These are the activations of a small network on made-up records, seen along a few directions, one row for each record.
Here are examples, each followed by its value of one field, TEM.
Other fields move the rows too, some of them a lot.
Random noise pushes rows far along 21 fixed directions. That doesn't count. These rows show it; they differ only by the noise:
[-233    7   16    6  -24   46   72 -408   -8   93  -38  151  348   12
 -128   50  -30 -322   63   44  271  230  290  189   93  377 -511  464
  190 -312 -412   44 -143 -125 -329  -67 -156   91 -106   19  -84  237
 -414]
[  23  282 -146  -31 -435  380 -105  321 -170 -138   11  102   68  252
   96   17 -427   12   55   29 -525 -210  116  377  -53   20 -414   92
  323  271 -196  -54  -47 -223   13  274 -128  196  -94  232   90 -110
  -38]
[-209  -59  -31  160  135 -405  503 -118   86  261  176  270    2  -60
  242 -114 -142  -98   86 -458 -184 -193 -108 -224 -101   77   10   69
  -92   51   84 -285 -190   85 -375  -31 -391 -164  283  422 -478   71
  -56]
[  24  124   97  161  170  164 -249 -296 -198 -260   58 -301  -56  119
 -252 -154  187 -367    3   26  250   62 -242  240  216 -303  557 -495
   84   32  101  153  -72   18   48  -42  -12  167 -284 -415  289 -240
  131]
[  12 -750 -344 -448  367 -202  440 -264  420 -348  -50  203 -246  -62
  193  120  333  163 -278  337  152  401  145  -71 -157  355 -309  433
   63 -225 -474   49  201 -286  132  293  306   45 -216   33 -364  177
    3]
[  44 -163   51 -265  181  415 -170  -97   10 -639   14 -149 -464 -357
  360  149  -11 -255   71 -178   -3  104  -42  437 -261   16  469  -33
  101  165  429  -68 -124 -207   64  -54  -99  -67 -141 -141 -388  178
  173]
[  50  280   -2  349   19   87  163  177 -428  -83  169 -206  162  -56
 -241  110   88  209   88  -91 -300   74 -259  225  268 -306  -57   57
 -234    3  346  -22   21   30  130   18 -183  -51   59   54  -71   73
 -205]
[-351  259  -60  270  -95  -53 -234 -181 -232   11   73    0 -176   29
 -214 -108  191 -165 -171   41  464  497    3  267 -167  297  -36   40
 -413 -258  122  195   70 -113  -98 -189   50 -195    8  237  137  -33
 -339]
[ 150  -16 -256 -306 -289  296  109 -138  139  214  -35  169 -166  215
 -228 -215 -403  -94 -174  270  223   74  556   39  141  424 -204  256
  221  -44   56  165  157  211    3 -266  -60  162  211   41  162  -38
   97]
[-121  211   86 -123  -80 -241 -307 -164   46 -178  173 -294  -31 -131
 -261 -112  129  125  -77   84  150   46 -381   69  -53  373 -138  153
 -635 -184 -240  -19 -119  -94 -123  -58 -263   -9  -14   49 -163  200
 -212]
[ 323 -398  -95  166  -87 -299  629   64  388 -182 -161   64 -143  332
 -153 -428 -330  210   87  311   49 -111  147   27  -39  283 -331   65
  425  255  -80 -335   61   86 -222   99  116  -14  412 -167  -28    2
  142]
[ 196  127  256  245  149 -202 -100  330 -559 -150 -281 -467  -81  393
 -189  -23  356  140 -184  303  -16  226 -339   54  206  -44   27 -221
 -418  -87  -91  -43  326  -87  107  -76  -60   38  -49 -107  489 -258
  -47]
[ -86  -84  -54  -94  142 -100 -156  299 -291 -140  180 -332  -42   73
  -53   59   56 -119 -159    7  120  289 -491   -2  -30  150  318  -19
  -89  100   62   42  -40 -370  143   14  192    4   85  429 -128 -159
   47]
[-290   24 -197  206   -1  246  149 -188  422 -483   12  474 -373  -88
  479 -238 -107  -91  376 -232  154 -450  524  208 -309 -139  196   29
   15 -131  139   88 -293  273  -74 -119  121 -441  -76 -331 -222  505
   42]
[-231 -121 -235  258   92 -415  351   35  201 -101  247   22  100  112
 -388 -434 -172  225 -268  208  239  -72  111  -37  -81  179   92  -94
 -209 -228 -114  148 -114  155  -80  211  581 -318   53   92   11  -10
  -33]
[-192 -208  159  236   94 -279 -297 -132  274 -175  -13  -40  390 -234
 -322  150   93  -14  159   43  432  202 -151 -106 -119  100  238  147
   52 -286 -240   24 -216 -146 -220   -1  476   -9 -147 -249  -96  268
 -257]
[-173  109 -121  360   99 -167 -114  295 -278   95   19  210  160  231
   67  202   98  178  115 -182 -195  -16   44  -75   -5 -159  -74   10
 -225 -197 -169  162  116  -74   12  166  342 -254 -239  247  343 -237
 -154]
[ 214  -87 -380 -150   54  267   90 -330   14  -85   10   67 -241  170
 -211  103  -34  205  178 -167 -136  -86   -4  345  253  -59   52  503
  -82 -134  123  181  314  201   17 -414  -35  176  107   73  -64  -32
   96]
[ 117  130 -397 -164  448 -252  106 -453  118  147  279   86  111  190
 -442 -224 -162  259  387 -140  334 -115 -284  -43  438  227 -490  137
  -35  185 -157  257  -52    9  237  134 -328 -200   14 -214  417 -104
  -72]
[-112  -30  251 -233  771  171 -307 -104 -267  293 -357  -79  232 -100
   39  222 -136  214  140 -132  -29 -138   45   80  114   85  261   50
  -92 -106  -44  -58  273   57   86 -211  -17 -176  -28  -64  246  -51
  154]
[ 279 -209   85   43 -110 -176  -56  397  -26  266   71 -185  248  139
 -450  123 -261  532 -132  427 -526  145  -33 -307  114  -43 -321 -142
   31   19 -185 -203  245  -41  -40  597  287  263  -85  111  182 -458
  124]
[ 334  -47  -74   99  164 -203  452  430 -353  -41  282 -397  368  -84
 -305  -84  183    6 -291  150  -51  -20 -394 -221  458 -101  334 -141
   73  280  415  -90   -6   -8  461  -26  122   24  281   -8 -133  -54
  114]
[ 253 -265 -168    4  156   91    9   36  331 -379 -226  182 -106 -144
    0   17   49  353  185  206  179 -119  288  120  -85  120   12  203
  155   59  146  -22  221   71  301 -104  447 -217   45 -516  108  245
  102]

[-249  278  343   68  160  414 -496   90 -392  415 -128 -167  209   23
  195  -51  204 -305  196  -27  232 -100   32   22   96   31  366 -233
   47   48  140 -153   68   84  107 -465   38 -190  312  109  128  -56
  180]
rep
[  -5   24  224 -408  -21  175 -167 -233  389   36 -255 -218 -158  296
  -14  -55 -357  499  454 -283 -180 -477 -246  206  127   91  265  338
 -394 -197 -581  -23  -14  382 -489 -547 -443   44  312  214 -105  352
  247]
kugig
[  27 -554  182   17  145 -348  -27   33  311  -23 -417  127 -359  570
  269  125  -38  -77  436 -109  538  207  303 -453  -61  279  168  305
 -110 -539 -500  165    9  130 -609 -410  255 -222   19   43  304   61
   57]
naraf
[ 169  425  -77   90 -244  282 -320  -99 -297 -141  222 -172   17 -214
  -21    5  429 -316 -119 -112  177  -90  202  342  230   20  200 -109
 -362  -25  365  309   72  154  255 -372   73 -200 -187 -191  291 -126
  -25]
saser
[  71  141  422  160 -491   43 -443  556  110  130  413 -486  -63 -208
   40 -196   93  349  242  394  -34   41  187 -217 -116  342 -324 -324
 -615   14  139 -318 -139  159 -121  254  249 -595  322  218  -95  -22
  179]
niv
[ -82  355  -76   70 -410   61 -442 -240  172  391  102  160  211 -126
  134  -89  296   82  -36 -168 -406 -581  -69  205  -94   -8   77 -125
 -295  174 -264 -199  279  157  -57 -212   49  117   64  285  -46 -290
  204]
zome
[ 121 -320  178  191  225 -231  193 -342  185  267   59   51   41  -73
 -146  201  144  211  292 -270  -90  277  -36 -118  127 -128   20  -77
  -36 -127  -12 -130   94  165 -420  127  -72 -122  -28   24   -6 -204
    5]
niv
[ 416  138   26 -162   83   54  286   40 -589 -292  316 -525  196 -233
 -342  133  189 -436 -283   86  241  348   -5   69  609  187 -137  228
 -156 -124  484  259 -204  -49  258 -149 -378   25 -142 -283  -14  130
 -286]
fuf
[ -34  267  338  152 -321  177 -789  -94  220 -204  -15  -76  151 -191
   24  288  277  191  548   10 -205    3 -349   98 -142 -297 -307 -170
  -37   79 -408 -166 -173 -236  -89  371 -185  165 -383 -395   87  138
 -187]
dugi
[-107  -39  -99  212   -1   67  196  217 -159  572 -178  303  139  148
  271 -257  218  -62 -166  345 -151 -436  471 -325  -15   -6 -151   71
  127  -36  125 -373  415  307  216 -324  375   22  497  142 -165 -121
  250]
rep
[-107  136  -80  181   49   18  204  187  -48 -428 -627  307 -303  127
  215 -186  -10   85 -390  231  145  -49  246  308 -344  -29  130 -123
   68   73   43   61  239  -38  312 -148   40  -57  -74 -392  348  268
 -123]
kugig
[ 221 -295 -342 -216  -25 -266  460  -98  165 -366 -166  235   15  -39
 -192   29 -123 -225 -223  106  471  121  233  -58   18  455 -296  790
  337 -191   54  190  -79  -96   62 -334  111  172   92 -297 -160  434
 -352]
zofa
[   5  -13  178  250  267  247   22   65  -32  153 -197   16  103 -111
 -200   37 -346  376  256 -179  -74  -49  123  275  -20 -216  386 -169
  223  111  449  -99  127  265  -49 -110  238 -310  258  -89  166  -13
  134]
gafor
[ 115 -178  -66  195  -41 -364  348   53  162   41  128  173 -320  165
 -140 -191 -260  -31  -81  111  100  201  199 -493  -34  -83  -56 -308
   27  -49  236   34 -119  148 -152  346  -92    1  -86 -181  131 -181
   16]
dunel
[  29   35  -21 -293 -248 -241 -112 -248 -108  195 -109  333 -106 -212
  431  -31  300 -655 -653 -217 -129 -205  279   72 -422  670  -21   62
  -30   80  -30 -297  242 -135 -251 -306 -147  128  -33  319 -158 -406
    0]
dugi
[ -74  172   68  432   48 -172  515  136 -411  433 -303  327  -25   14
  124  211  296  251 -149  -58 -194  429  191 -117   35 -128 -467  178
 -303 -168  291 -129  396   95   28 -132 -433 -136  201  208   73  120
 -431]
fuf
[ -24  -67  358 -194  419  118 -475   67 -350  333 -268 -143   86 -166
  -80  487 -241  113  251 -138 -211  -96   37 -379   88  -61  153  498
 -330 -525  249 -142  147  194 -194 -428 -159  210   58  -42 -214  129
  -20]
fuf
[   9  220 -210  639 -417 -328  165  280 -341 -307  -91  178  -88  154
   46  -94  261 -175 -541 -228 -275 -267  137  391 -274 -107  400  -67
 -341 -138  236   77  259   96 -161 -309  515  -75 -106  215  157 -337
 -152]
saser
[-386  164 -265  -92  380 -227  217 -248  -65  -47  288   66  115  101
  208 -388  447 -423 -234   11  413 -175 -309 -183   97 -133   57 -384
   30  112 -322  263 -302 -165  439  238  -42 -132 -215  -80   54   17
   -7]
dugi
[-256    2 -260    3  223   21  105  303 -296  384 -128  142 -309  603
 -118  -27 -356  510 -114  148 -387  -86   53 -318   49 -354  -34  138
 -383 -414  -92  200  351  258   81   34  122  150   79  453  150 -229
  140]
bofa
[  49  -77  -17  120   85 -126  125 -298 -170  164  169  -11 -166  244
  -47   27   19 -475  177 -162  118  347 -202 -209  205 -205 -132 -141
  227   39   93   35 -130 -130 -223  140 -427  292 -123   24   32 -322
  -66]
rad
[ -18   58 -135  176 -106  131 -132  134  119 -113 -104  330   57  134
  252  223  419   19  292  -20  420  222  320 -124  124 -100  -59   20
   39 -126 -237  429    3  -36  306  -63  282 -353 -280 -253  532  213
 -172]
zome
[ 173 -292  -85  188  237 -261  611 -317  -49 -277 -142   99  -77   83
  314   -4  624 -199  -61 -135 -178  -72 -135  229   93 -140  -94   97
  105   38 -178 -238  187  -46  -97  -81 -138   76  -54 -105 -226  -50
  -20]
zofa
[-364  160 -191  172  259   29  533  116 -262 -355  168   84  326   11
  359    6 -133 -137  152 -555 -194 -201 -262  600  -13  -90  -61  170
  238  233 -139   88 -415 -340    8  169  -93 -404  -13  452 -272  278
 -262]
gizif
[-585  380   -1  257 -291  327   66  222 -323   66  -98  148 -254  594
  481 -346  163 -509 -161  160  134 -114  298 -131  -31 -356  147 -267
 -128 -310 -289  234 -172  150   23 -215 -122   69  -28  228   62  169
  -16]
saser
[ 398 -102 -320   82 -455 -391  497  280  107   20  323   90  -44   64
 -127  283  169  270  -87 -265  -92  257  122 -281  299   69 -156  391
 -472 -241   65  398   43  194  -98 -116   69 -222   -3  397   95  -13
 -212]
kugig
[-314  296   94 -148  184   -6   28  115 -403  498 -229  -55  323  291
   82  -66  -96 -142 -258  -48  -56  -59 -380  -78  193   41  126  -60
   25  150 -384  -48   73 -168  130 -234 -490  278  216  475   85  -16
  -24]
rad
[ 243   96  -45 -171  146  193  548  -74 -369  199 -357   71  192  349
    4 -186 -157 -427 -189  293   44 -246  398 -149  498  -41 -401  241
  495   -3    2    6  100  182  228 -306 -515  447  111 -434  196  141
  -42]
rad
[ -91  110 -175  228 -299   98  159  384  388  -87 -219  477  153   97
  222  173 -214  350  370 -427  -58 -230 -191  -63  -79 -438  460   51
  390  307  -81  160 -168   16  188 -210   63  -68  203   65   61  495
  -56]
gizif
[ 142  -73 -327   27   52   91 -180 -333  -19 -286  297  133 -209 -225
  -73  236  224 -115  213 -186  -37   63  -11  134    6 -113 -108  291
  -74 -110  354  118   44  -68   81   29  102   66 -277 -199 -188  -96
  -95]
dunel
[ 129  239  -18  220 -369   73 -180  159 -125  -30   81  -77  -92  138
 -242  -46 -176   90  220   76 -110   47 -147  109   -5    0 -356   81
   22  146  207 -118  -13  -54  -52   33 -151  114  178    8   48  -70
 -132]
bofa
[ 134   85  -26  341 -200 -644  102   15 -144 -159  224   67  147 -214
  -46  -39   25 -489 -111 -486  -82 -218 -357   -5 -233  280   84   64
   38  243  351 -319 -222 -208 -368 -122  -89    8  107  137 -281 -233
 -241]
naraf
[  51  -96 -268 -141   48   32  672   50 -251   86   34  113  -64  114
 -107  219 -289  208 -314 -120 -295  302  402  169  159  -18 -401  472
 -129 -347  110  372  135  110  -92  108  -66  -65 -109  406   15    0
 -249]
niv
[  67  112   23  -28  109 -270  246 -400   41  245  -15   62  548   89
 -374  104  -75  133  302  -53 -112 -219  -62 -182  449    7 -790  601
  -14 -314 -516   -2 -128  124 -258    9 -509  283  -73 -273  -20  311
 -425]
nek
[-238   78 -149 -279  174  190   72 -256  307   80 -166  154 -216  322
  272 -317 -180   74   -4  -44 -109 -454 -177   36   -8 -384  359 -375
  156  229 -434  116   -3  132  160   40 -258  225  -46   -7   98    7
  403]
nek
[  11   49 -500  215  -67   67  509 -264   13 -267 -218  474 -411  210
  331 -316  359 -118 -453    6 -282 -289  112  492 -201 -307  163 -223
  199  304   90  -41  449   37  298  -86   19  209  -59  -77   20 -209
  156]
dunel
[-195  230  -16   15   53   36  246   63 -111  161 -112  181  249   57
  191 -106  148  158 -212   52 -288 -457  313  -39  111 -132 -128   50
 -262 -260 -320   36   76  294  112  -64  -30 -107  -76    0   37  201
  -42]
zofa
[ 359   28 -173  186 -334  -86  153   59   71 -163 -280  102  139  -14
  -62  -25  779   74 -315  498  219   89   97    3  151   16 -230  127
   33   72  -81   11  441   -6  516 -277  255  191   45 -480  248  164
 -145]
vufik
[-104  -18 -198 -141  731 -114  240  199 -317  253  124  -52   88  327
   11 -117 -323  362  247  -23 -268 -449  -74 -300  313 -101 -286  154
 -215  -99  -76   30   41  131  237  194  -26 -247  103  168   67 -122
  192]
naraf
[-235 -366  233 -207   40  243 -252   64   12   65 -325 -142 -168  238
  184  257    2  -33  121  205  -31  525 -381  -14 -252  -86   19  116
  386   11 -389 -228   97 -435 -174   73  -15  469  123  381 -317   25
   66]
gizif
[ 104  257 -113  213 -332 -266  178  -73  102  -41  -36  168   -7   44
 -148 -367 -162   -3 -214   95 -134 -342   53  125 -151  112 -335 -110
   32  223   34 -176   20   74  -70   89 -171  123   70 -199   97  -90
 -106]
bofa
[-113   77   48   42 -130  473  327  -14 -206   46  611 -284  311 -108
  -56   91   58 -130  208    6 -283  225   99  114  441 -331 -266   -3
   84 -139   37   84 -405   61  -66  401 -174  -69 -105  258 -427  154
  -83]
vufik
[-111  -36   89   18  -22  240  -94  184  -24   -2  115 -149  295 -139
 -318   72 -774  279  326   44 -510 -363    0   95 -105 -145 -250  435
  242 -115  183 -292 -236   63 -282  196  181  214  203   86 -554  200
  -21]
vufik
[-263   66 -178 -481  216  380 -164 -331  -67  -83  334   89 -258 -396
  516  -33  251 -444 -280  -98  116   60  340  278 -154  325   63 -143
 -175   38  108  152  -70 -149  255  121  -95 -317 -300  210 -219  -73
  154]
nek
[ 238   74 -137   11 -544  469 -581  226  134  -78  346  -70 -209 -200
 -160  195   -2  386  520  145 -414   57 -307   87 -144 -137 -388  192
  137  354  417 -329   87 -156  209  192  108  211  290   86 -398  -62
  110]
rep
[ 200 -229  -81 -142 -207 -280  320  284  210  -17  189 -245 -197  343
  -37 -252 -224   86  121   74   70 -220 -103 -362  141  197  -50  270
 -171  -82  -97  -16 -177  207 -215 -206   47  -42  453  302 -255   98
  198]
gafor
[-317  261 -256  -44  169 -102 -407   49 -355  276   64  215   85   -7
  146  110  298 -354   86   47   83 -172 -541 -571  -29 -164 -261  346
   27   43   81 -136   -6 -329  505 -179 -248  485  140   32 -364  119
 -191]
gafor
[-201 -146  -70 -215 -123  338 -295  258  200   22  405  -47 -109 -269
   31   88 -259  191  191  272   81  262  309 -207 -188  189 -231  152
  -74 -133  180   51 -204  -75  113  351  383 -260   49  241 -355  184
   75]
zome

Which value of TEM does each new row have?
[ 190  475  -37 -449 -370  264 -253  262 -100 -312  143  -52 -191 -187
  199   81 -135   84  -72  -80 -307 -353  142   33   34  193 -281  182
 -472   -3   83  157 -187   57  245  -39 -550  -72 -197 -128    7  299
  -93]
gizif
[-195  -81  121 -402  386   31   15   85  -85  168 -134  -69  -79  163
  464  -42  124 -180 -184  104   48 -165   69 -413   67 -132  192 -239
 -108 -132 -354  128  -44   34  203   50 -117    7 -172   28   66   21
  266]
niv
[ -55 -663 -256 -654  502   24  214 -187  320 -207  394 -200  297 -445
 -199  261  -87  -12  -89   29  532  337  123 -105  224  501  260  673
   39 -394 -111  384 -280 -127  123  -74  548 -215  -37  200 -569  449
    8]
rad
[ -45 -304  281   44  425 -452  496 -335  353  -81 -354   80  130 -314
  -91  159  297  677 -381 -229 -171  237  -77  265 -159  -61  376 -244
 -385 -223 -374    3  242  166 -287  181   27 -331 -269  -63  121  128
 -122]
rep
[-261  197  365  102 -210   81 -265   56  -43   21 -295  164 -175 -163
  482   51  180 -112  154  267 -275  -48    0 -194 -399    5 -651  125
  -88  -22 -132 -609  -43 -188 -114  108 -634  286   75 -161 -489  408
 -247]
gafor
[-340 -318 -321   40  260   19  426  -55    4  -17  132  165 -275  281
 -125 -285 -288  -23 -349  151 -181 -199  223 -164 -133 -409  412  -63
   83 -418  107  137   -6  310  -76  154  507  185  -33  164 -350 -142
  251]
gafor
[ 371 -256   75  178 -238 -127  240  252  121 -247   62   -7 -233  142
   88  119   34   38  180   78  152  421  471 -115   58  126 -345  -72
   -3 -113   45  169  -88   29 -210  298  167 -391 -218 -156  372  -94
  -93]
bofa
[-547 -125  -25   25  220  140  -87 -254  137   63  115  195  178 -381
   76  403  -79  118  -12 -378 -165  296  -85  222 -259 -315  371   73
  -45 -260 -121  189 -135 -161 -191  239  208  -20 -326  418 -395  162
 -166]
fuf
[-119  127 -127  -98  -35  -14   -6 -294  106  327 -174  395  163 -249
  118    1  158  -85 -110  -26  135  101  -52  117 -168  336 -363  174
  304  355  -46 -233  198 -240  196 -131 -294  117  231   84  -87   91
 -184]
zofa
[-426    1 -157 -189  655 -296  241 -144 -278  312  237  210  -35 -140
  127 -117 -322 -416   36 -392  306 -126 -118 -453  -53  245    7  318
  -15 -125  418  -44 -344  -29    4 -183 -335 -192  297  274 -479  166
 -131]
zofa
[ -19  -70  171 -358  160  269   12   74    2   39  264 -503 -104  306
   28 -105  -62  290  274  298   29  316  -59   11  324   46 -454 -237
 -204  -29 -492  181 -183  -64   20  529 -203 -276 -108  223  198  -57
  191]
gizif
[  91 -121  318  125 -238  182 -501   67  148  131  -81   78  -11 -292
  278  368   32 -100  478 -129    8  232  202  -45 -253  120 -142   64
  189   99  185 -287    1 -144 -275  -23   79 -102   52    6  -94  -21
  -18]
fuf
[-164 -231   47   90  -68   28   26 -148  376  -72  -42  -91   22   47
 -242   49  112  187  282  167  371  299 -273 -181   86 -210  163  266
   31 -256 -221   83 -141   52  -85 -205   88  226  202  -91 -329  520
 -111]
saser
[ -42 -441  -49 -163  492  -20  254   29   16 -576  -91 -248 -420  -62
  -59   49 -296    5 -167 -125  261  309 -205  218 -196 -113  753   14
   56 -104  384  239 -114 -115   -9  -58  287  -81  -45   -2 -218  156
  118]
rad
[  48  -92 -213  197   13 -499  -65 -165   22 -614  180 -124   59 -108
 -331 -292   96 -287 -411  -31  336 -146  -53  477 -294  464  215  -46
  -93  -48   17  125  -92 -187 -165   35  726 -234 -251 -161  122 -308
 -122]
fuf
[ -18  -94    5  106  428  -79 -147 -236 -111   86  168  130  -63 -190
  170   63   50 -319  204  -76  136  104  222 -175  -47  -63 -222 -286
  141   61  297  -17  -69 -121   53  416   41 -208 -358 -311  169 -355
   37]
zome
